These are the activations of a small neural network, seen along a few directions. Each row is one input.
In each table, some parts of the input vary, and every possible input appears once, in random order.
A made-up example of a description, with smaller parts first: one of 6 places along a line, together with either a single point or one of 9 places along a line or (one of 2 separate values, together with one of 8 places around a ring).
Shared parts are said once, and a part with two or three values counts as separate values.

Other details of the inputs vary at random and push rows far along two fixed directions, the same in every table; ignore that.

Rows:
x1: -311	-597	277	380	-321	302	-405	-680	21	-14	561	-380	141
x2: 267	356	-107	67	653	-576	356	-100	-118	286	-286	288	-55
x3: -29	-30	35	343	372	-369	24	-399	-100	262	10	55	162
x4: -123	-105	116	174	-22	-33	-216	-347	-48	138	276	-122	71
x5: 265	458	-237	47	620	-554	412	-70	-50	268	-305	305	28
x6: -46	-42	-18	-205	-220	192	-18	194	13	-92	-100	48	-35
x7: 106	86	2	163	467	-391	177	-80	-93	183	-175	175	-9
x8: 79	86	-27	119	329	-282	115	-1	-77	135	-216	109	46
x9: 125	97	4	89	487	-336	187	-67	-136	153	-212	167	-56
x10: 63	102	-150	-298	-19	56	180	726	52	-380	-515	120	-240
x11: 325	514	-182	-18	432	-449	476	-176	17	344	17	310	12
x12: -39	-140	5	-202	-285	282	-34	186	48	-192	-30	-61	-37
x13: -93	-2	-24	-143	-196	139	-102	151	-13	-28	-81	28	-40
x14: 274	543	-237	-36	468	-518	326	-74	-14	379	-30	327	-27
x15: -352	-396	239	356	-220	170	-452	-648	-102	91	382	-140	209
x16: 304	386	-131	46	724	-632	430	-60	-126	305	-291	342	-81
x17: 151	261	-126	-439	-174	231	117	640	105	-225	-344	67	-174
x18: -92	-156	7	-55	-42	61	28	355	27	-225	-272	17	-112
x19: 110	140	-33	84	386	-287	142	3	-90	32	-248	144	-31
x20: -228	-247	38	-150	-400	438	-329	538	13	-543	-464	-195	-33
x21: 142	85	-87	25	80	-110	205	-164	58	78	203	24	-19
x22: 348	578	-233	-9	544	-602	421	-111	-55	372	60	292	-36
x23: -97	-33	-16	-111	-228	161	-98	223	4	-48	-62	10	-8
x24: -221	-200	73	-189	-521	469	-394	526	10	-362	-110	-217	-34
x25: 214	149	-197	-562	-289	279	301	778	103	-358	-341	80	-221
x26: 178	223	-222	-519	-284	272	208	770	130	-378	-342	85	-187
x27: -13	33	-6	-177	-229	268	14	166	45	-182	-103	34	5
x28: -19	-154	95	242	24	-69	-57	-358	17	126	412	-192	68
x29: 147	161	-182	-529	-279	261	199	756	111	-314	-324	59	-206
x30: 19	-20	-31	-204	-184	194	-33	236	93	-134	-21	-70	-82
x31: -240	-501	243	410	-200	180	-355	-626	40	68	572	-352	163
x32: -94	-171	57	-17	-61	162	-112	329	-52	-228	-328	-57	-24
x33: -167	-426	68	-331	-794	749	-230	661	137	-617	-96	-320	-102
x34: 3	73	-71	-107	-99	105	-78	156	47	-72	-28	4	-31
x35: -348	-507	293	516	52	38	-453	-686	-147	65	185	-246	193
x36: -232	-273	121	255	39	31	-257	-286	-74	-26	-67	-167	133
x37: 123	76	-57	-21	91	-152	255	-89	27	163	101	127	36
x38: 27	-19	79	325	500	-377	48	-394	-150	178	5	100	33
x39: -6	-127	153	383	487	-351	36	-414	-148	241	68	59	63
x40: 71	102	-136	-341	-19	29	207	768	51	-327	-545	122	-265
x41: -25	-35	-2	-46	14	61	-77	255	-36	-232	-371	-6	-16
x42: 128	193	-35	-8	129	-152	233	-93	33	209	55	121	38
x43: -322	-368	104	-254	-727	704	-403	558	19	-458	-187	-179	-7
x44: -6	135	25	267	253	-339	-59	-475	-101	336	309	55	98
x45: -355	-580	308	436	-292	239	-402	-687	-10	73	561	-339	213
x46: 155	201	-57	59	224	-290	211	-111	21	217	182	53	14
x47: -197	-230	80	-195	-543	490	-354	496	49	-388	-71	-245	-46
x48: -255	-331	73	-241	-664	659	-351	431	46	-487	-128	-165	-22
x49: -363	-539	341	400	-321	334	-413	-661	-30	40	452	-276	255
x50: -70	42	-67	-149	-206	158	-101	210	8	-97	-87	41	-19
x51: -238	-365	237	309	-144	114	-352	-559	-24	66	483	-303	134
x52: -25	-113	71	167	-39	8	-95	-279	28	-25	363	-212	28
x53: -67	36	-21	-97	-135	98	-153	132	13	9	-55	-2	-41
x54: -33	49	44	264	212	-296	-65	-444	-40	378	259	65	104
x55: 126	228	-169	-333	67	4	162	648	-9	-230	-614	130	-127
x56: 115	200	-25	-20	155	-157	196	-187	8	206	55	125	4
x57: 371	453	-212	-42	490	-530	491	-94	60	391	73	267	-39
x58: -100	-281	88	189	-164	145	-102	-418	35	-43	350	-152	87
x59: 138	233	-39	-59	167	-153	265	-140	-5	215	13	179	24
x60: 382	344	-187	-53	382	-437	596	-101	29	333	88	283	-20
x61: -149	-189	140	304	163	-74	-207	-303	-105	-21	-39	-63	102
x62: 66	-4	-70	-161	-212	223	-12	220	135	-228	33	-112	-91
x63: -38	75	64	244	215	-302	-97	-470	-109	348	288	10	77
x64: -308	-427	309	448	-181	217	-439	-662	11	129	479	-316	218
x65: -374	-526	287	428	-257	193	-454	-666	-39	109	482	-267	210
x66: -108	-124	-22	15	-54	97	-116	231	-17	-167	-301	-82	61
x67: 142	255	-184	-435	-126	115	106	623	72	-152	-318	129	-187
x68: 49	156	71	261	261	-258	28	-524	-34	260	327	-2	106
x69: -17	38	7	-106	-198	235	-104	148	74	-152	-31	-68	-12
x70: -172	-267	45	-219	-586	598	-338	420	127	-489	-38	-278	-74
x71: 148	196	-184	-490	-230	176	221	741	72	-218	-391	190	-150
x72: 342	481	-198	-26	460	-483	420	-92	9	283	111	207	-43
x73: 274	438	-210	2	409	-462	388	-180	-16	357	40	309	-7
x74: 69	-23	-48	-189	-182	196	19	227	105	-153	32	-107	-116
x75: 267	291	-206	-538	-167	164	271	832	116	-355	-286	11	-280
x76: 158	282	-111	-438	-166	190	125	673	66	-263	-329	48	-178
x77: -419	-479	289	373	-254	218	-493	-690	-111	135	409	-197	202
x78: 305	462	-100	35	443	-463	398	-140	-5	377	81	213	7
x79: -174	-197	109	175	-83	49	-189	-410	-33	148	266	-74	91
x80: 309	465	-197	-29	469	-519	395	-70	20	418	21	303	-23
x81: -316	-538	260	391	-253	247	-391	-720	-9	-2	520	-274	207
Each input here is: one of 3 separate values, together with either a single point or one of 6 places along a line or (one of 4 places along a line, together with one of 5 places along a line).
Changing only the choice among 3 separate values turns x2 into x32. The same change can be made to x29. Which row results?
> x45
Changing only the choice among 3 separate values turns x14 into x53. The same change can be made to x73. Which row results?
> x79
Changing only the choice among 3 separate values turns x1 into x21. The same change can be made to x51. Which row results?
> x72
Which other rows does x9 become when the place on the line of 6 takes its other values? List them by row number.
> x2, x16, x35, x36, x55
Which other rows does x37 become when the place on the line of 4 takes its other values? List them by row number.
> x45, x46, x57
Which other rows does x49 become when the place on the line of 5 takes its other values? List them by row number.
> x37, x43, x60, x71
Start at x74 and move only the place on the line of 5, one step at a time. The first step leads to x30. Which rows follow, in order?
> x17, x67, x53
Start at x48 and move only the place on the line of 4, one step at a time. The first step leads to x73. Which rows follow, in order?
> x34, x22

Rows:
x82: -80	-177	153	205	5	50	-174	-271	-6	41	212	-163	61
x83: 145	141	-138	-531	-318	327	216	767	87	-392	-353	81	-195
x84: 123	83	-133	-438	-286	269	175	733	114	-352	-315	22	-182
x85: 208	369	-132	-32	281	-344	309	-210	-45	352	66	293	22
x86: -53	-178	77	-75	-238	236	-15	72	35	-138	74	-69	-13
x87: 238	292	-139	7	345	-374	360	-226	17	289	69	197	0
x88: -148	-120	81	152	-114	41	-183	-349	-24	109	221	-71	110
x89: 215	314	-168	-144	362	-334	339	322	-39	81	-365	262	-130
x90: -100	-124	24	23	-193	154	-140	7	53	-56	119	-104	36
x91: 262	336	-93	34	437	-398	334	-132	-8	212	45	147	-43
x92: 136	137	-161	-447	-253	265	128	790	84	-420	-358	-16	-198
x93: -91	-179	95	195	-21	35	-156	-339	-10	39	229	-151	83
x94: 234	274	-125	39	358	-397	386	-245	15	273	113	180	-2
x95: -142	-117	78	186	-94	20	-197	-287	3	118	270	-83	104
x96: -207	-271	141	250	23	24	-265	-301	-88	-16	91	-116	44
x97: -80	-189	162	230	25	16	-140	-285	-17	24	251	-177	53
x98: -97	-203	122	143	-90	104	-98	-411	-6	76	263	-73	101
x99: -157	-182	66	37	-78	158	-186	121	-52	-210	-238	-62	-16
x100: 194	339	-137	-9	285	-383	300	-131	-14	348	51	234	5
x101: -189	-262	115	90	-73	148	-200	103	-58	-183	-246	-90	40
x102: -120	-101	57	3	-206	158	-221	54	-2	-51	66	-116	32
x103: -96	-207	93	203	-71	54	-133	-314	35	56	285	-135	91
x104: -105	-91	48	-118	-313	259	-127	121	-2	-66	17	-4	23
x105: 145	210	-132	-87	289	-311	212	173	-43	128	-176	210	-103
x106: -50	-164	55	17	-149	146	-82	68	23	-137	81	-156	-11
x107: -92	-61	68	-4	-121	167	-198	42	8	-113	21	-129	-5
x108: 14	12	-106	-431	-246	271	1	896	37	-425	-534	24	-227
x109: -113	-128	25	-36	-232	199	-132	-10	33	-96	57	-100	26
x110: 143	229	-93	79	430	-383	221	-102	-83	180	-161	206	-40
x111: 96	187	-179	-476	-269	269	65	791	83	-361	-399	16	-179
x112: -131	-178	106	204	-41	15	-187	-297	-21	99	241	-145	96
x113: -105	-228	109	188	-74	49	-101	-352	21	88	252	-115	92
x114: 201	339	-156	48	351	-396	283	-219	10	308	115	196	13
x115: -212	-304	167	263	52	32	-206	-192	-96	-44	-152	-79	152
x116: 215	410	-189	-152	218	-270	242	142	-10	159	-103	201	-50
x117: 15	9	-48	-158	-5	66	37	454	-27	-194	-414	58	-90
x118: -42	-123	21	6	-171	163	-71	18	55	-161	119	-124	-9
x119: -86	-215	98	220	-54	30	-100	-300	28	26	309	-145	74
x120: -171	-212	95	104	-48	136	-210	31	-67	-177	-236	-67	48
x121: 86	123	-102	-317	-192	163	146	432	58	-111	-197	116	-86
x122: -94	-104	95	21	-125	159	-194	49	14	-79	44	-140	2
x123: -141	-196	96	178	-96	44	-139	-327	5	109	241	-103	103
x124: -129	-157	103	138	-97	86	-129	-388	-26	109	250	-44	108
x125: -128	-96	123	25	-176	184	-272	40	0	-73	54	-132	14
x126: 193	411	-91	22	379	-389	194	-148	-36	300	30	195	-6
x127: -111	-48	12	-4	-217	164	-191	-14	29	-67	102	-73	39
x128: 188	302	-151	-28	414	-419	259	5	-64	206	-136	258	-90
x129: 174	277	-130	-16	420	-336	283	111	-90	80	-427	265	15
x130: -62	-115	91	7	-120	194	-173	21	24	-155	32	-158	-16
x131: 250	315	-150	40	362	-380	323	-216	23	272	111	187	2
x132: -86	-217	126	136	-91	94	-73	-333	6	94	246	-61	90
x133: -58	-162	55	15	-160	166	-122	37	34	-99	64	-147	11
Changing only one part turns x105 into x128. The same change can be made to x119. Which row results?
> x118
Changing only one part turns x90 into x114. The same change can be made to x121. Which row results?
> x124
What do these inputs look like to the network?
> one of 2 separate values, together with either one of 6 places along a line or (one of 4 places along a line, together with one of 5 places along a line)
Which other rows does x100 become when the place on the line of 5 takes its other values? List them by row number.
> x95, x102, x104, x125

Rows:
x134: 184	189	-83	49	215	-262	293	-241	37	259	199	114	12
x135: 52	199	-63	-27	49	-132	72	-32	-9	193	57	135	42
x136: 2	100	-27	114	246	-204	25	-133	-77	131	-169	115	73
x137: -45	-101	101	133	-91	108	-145	-295	56	-14	321	-191	51
x138: 73	175	-50	88	297	-316	103	-120	-49	267	-21	150	-1
x139: 51	152	-109	-123	-19	-85	134	15	2	159	-23	214	18
x140: 175	137	-163	-504	-193	238	222	971	99	-475	-511	35	-265
x141: 69	140	-41	99	259	-286	63	-108	-34	228	59	83	-9
x142: 146	75	-137	-463	-226	266	155	879	94	-438	-408	-31	-245
x143: -169	-95	63	-23	-293	246	-284	-33	-9	-56	110	-106	50
x144: -164	-119	52	-18	-273	202	-197	-64	-18	-5	84	-32	63
x145: 177	116	-82	-25	231	-190	244	111	1	-28	-118	77	-82
x146: -230	-232	129	70	-188	182	-298	12	-37	-118	-46	-125	39
x147: -243	-264	142	177	-131	142	-331	-148	-74	-64	7	-129	83
x148: -97	-225	135	210	-120	94	-137	-348	36	44	376	-191	105
x149: -229	-237	143	7	-251	295	-295	26	-59	-138	-111	-66	55
x150: 80	16	-4	135	272	-199	152	-156	-23	35	-11	28	3
x151: 231	204	-143	-131	122	-184	378	-13	69	172	43	172	-37
x152: 132	36	-55	-23	141	-124	161	112	46	-19	34	-20	-92
x153: -71	-171	89	49	-205	202	-146	-153	50	-78	250	-187	48
x154: -162	-349	175	109	-170	260	-177	-139	-19	-164	67	-166	40
x155: -140	-2	40	-45	-258	221	-298	-8	8	-78	98	-102	23
x156: 90	216	-71	54	322	-303	138	-70	-80	193	-184	178	26
x157: 88	42	-40	87	265	-171	169	-68	-9	-5	-103	45	-1
What do these inputs look like to the network?
> one of 2 separate values, together with either a single point or one of 5 places along a line or one of 6 places along a line
Changing only the choice among 2 separate values turns x135 into x148. The same change can be made to x147. Which row results?
> x145
Which other rows does x153 become when the place on the line of 5 takes its other values? List them by row number.
> x134, x137, x148, x151
